Each row below holds a small network's activations on one input, seen along a few directions.
In each table, some parts of the input vary, and every possible input appears once, in random order.
A made-up example of a description, with smaller parts first: one of 8 places around a ring, together with either a single point or one of 9 places around a ring or (one of 3 separate values, together with one of 4 places along a line).
Shared parts are said once, and a part with two or three values counts as separate values.
(in the rows, 128 means zero)

Other details of the inputs shift rows strongly along two fixed directions, in all tables alike. That doesn't count.

Table:
R1: [239  41 156 190 131 152  58 217 172  16 163  39 202]
R2: [103 142  98 121 102 127 108 112 166 145 135 129 124]
R3: [130 127  70  95 135 152 112  94 181 113 153 120 131]
R4: [112 133 150 126 117 112 160 145 103 142 106 160 126]
R5: [124  99  91  87 101 148 138 127 175  90 117 156 150]
R6: [111  93  95  94 130 175 129 113 185  91  98 131 131]
R7: [ 98 132  99 117  98 140 113 120 164 134 120 139 130]
R8: [103 141 153 140 134 116 143 122 106 156  98 139 107]
R9: [105 165 169 157 142  97 152 120  66 186 119 141  93]
R10: [242  87 241 245 160 107  60 233  67  80 157  22 166]
R11: [133 174 163 133 133  82 169 129  34 173 150 160 115]
R12: [128 122  82  98 134 155 126 103 158 107 143 131 134]
R13: [105 111  77 100 126 176 102  98 191 108 116 118 120]
R14: [109 149 183 148 145  98 178 135  64 170  97 155  98]
R15: [109 121  75 102 130 164  96  91 198 119 129 108 115]
R16: [132 166 132 124 126  94 143 117  89 162 158 140 119]
R17: [110 148 152 131 119 105 150 136  90 155 112 153 124]
R18: [129 108  83  87 135 157 133 107 164  92 128 135 145]
R19: [133 161 166 123 136  84 178 133  38 160 134 166 123]
R20: [105 142 124 142 127 120 113 107 145 163 126 118 107]
Description of these inputs: one of 4 places along a line, together with one of 5 places around a ring.
- The inputs of R14 and R5 match in every part but the place on the ring of 5. If R9 is changed in the same way as R14 into R5, which row does it become? => R11
- A walk changes only the place on the line of 4. It starts at R1 and steps to R18. List the rest of the walk in order. => R12, R3

Table:
R21: [123 135 126 128 128 127 137 127 123 135 136 137 122]
R22: [122 129 131 127 115 126 129 133 120 131 120 138 133]
R23: [119 135 131 126 127 132 133 127 112 136 127 137 122]
R24: [122 133 130 121 119 125 130 129 116 133 126 137 129]
R25: [132 131 124 119 130 122 135 125 132 129 129 132 129]
R26: [126 141 129 124 136 128 130 118 106 137 136 132 123]
R27: [123 130 126 135 124 127 135 132 127 131 131 137 127]
R28: [129 128 131 123 139 127 129 120 120 128 124 126 124]
R29: [118 131 134 127 132 134 137 126 116 132 122 133 121]
R30: [128 121 131 126 133 126 137 128 135 126 124 130 125]
R31: [124 124 133 125 121 127 131 132 129 127 112 136 132]
R32: [127 126 131 123 136 129 132 124 123 127 119 128 123]
R33: [166 105 158 159 122 126  94 168 132 100 132  93 150]
R34: [128 128 128 122 126 122 135 128 135 127 126 135 129]
R35: [131 136 121 121 124 121 132 127 124 132 137 132 130]
R36: [124 122 135 125 132 130 133 128 125 127 116 130 124]
R37: [128 122 127 127 122 123 133 132 142 124 120 136 134]
R38: [129 134 128 118 133 122 129 120 117 130 126 131 127]
R39: [127 138 123 126 132 127 136 123 119 136 139 133 123]
R40: [126 133 125 126 137 129 140 122 124 133 134 130 122]
R41: [133 133 124 119 133 119 133 120 127 130 134 130 129]
R42: [132 137 120 120 128 120 130 121 121 133 142 131 131]
R43: [126 127 124 129 116 122 130 134 133 128 130 137 135]
R44: [173 104 150 162 138 123  99 157 135 102 146  86 147]
R45: [129 116 131 132 128 127 135 132 141 122 120 129 130]
R46: [138 114 120 159 109 132  77 135 185 126 135  88 126]
R47: [129 135 126 127 141 127 137 117 121 134 139 128 123]
R48: [127 132 124 123 120 121 132 130 127 131 135 136 130]
R49: [122 130 129 129 133 129 141 126 128 131 132 133 121]
R50: [125 137 131 125 140 130 133 117 110 133 131 128 122]
R51: [165 108 150 164 133 137  93 162 129 100 139  86 146]
R52: [126 137 127 120 124 125 130 126 113 134 129 133 129]
R53: [125 117 136 131 127 131 132 133 129 124 111 129 129]
R54: [127 139 125 119 128 123 128 121 111 134 134 132 129]
R55: [130 140 123 125 136 125 134 118 116 137 144 132 124]
R56: [ 73 111  53  93  96 178  77  92 247 116  95 118 126]
R57: [127 133 129 118 130 125 131 125 121 129 121 133 127]
R58: [123 139 129 125 132 131 133 123 108 137 130 134 122]
R59: [131 125 126 124 137 126 137 124 133 128 127 128 124]
R60: [119 131 133 134 123 131 133 132 114 133 122 137 126]
R61: [123 125 130 136 128 129 139 131 132 127 127 132 126]
R62: [119 126 136 135 128 133 136 132 119 129 118 132 125]
- The inputs of R42 and R54 match in every part but one. If R37 is changed in the same way as R42 into R54, which row does it become? => R31
- The inputs of R22 and R43 match in every part but one. If R50 is changed in the same way as R22 into R43, which row does it become? => R47
- What do these inputs look like to the network? => one of 2 separate values, together with either a single point or (one of 4 places along a line, together with one of 5 places around a ring)
- Change only the choice among 2 separate values in R27. List by row number the other rows that result. => R60
- Change only the place on the line of 4 in R33. List by row number the other rows that result. => R31, R38, R57
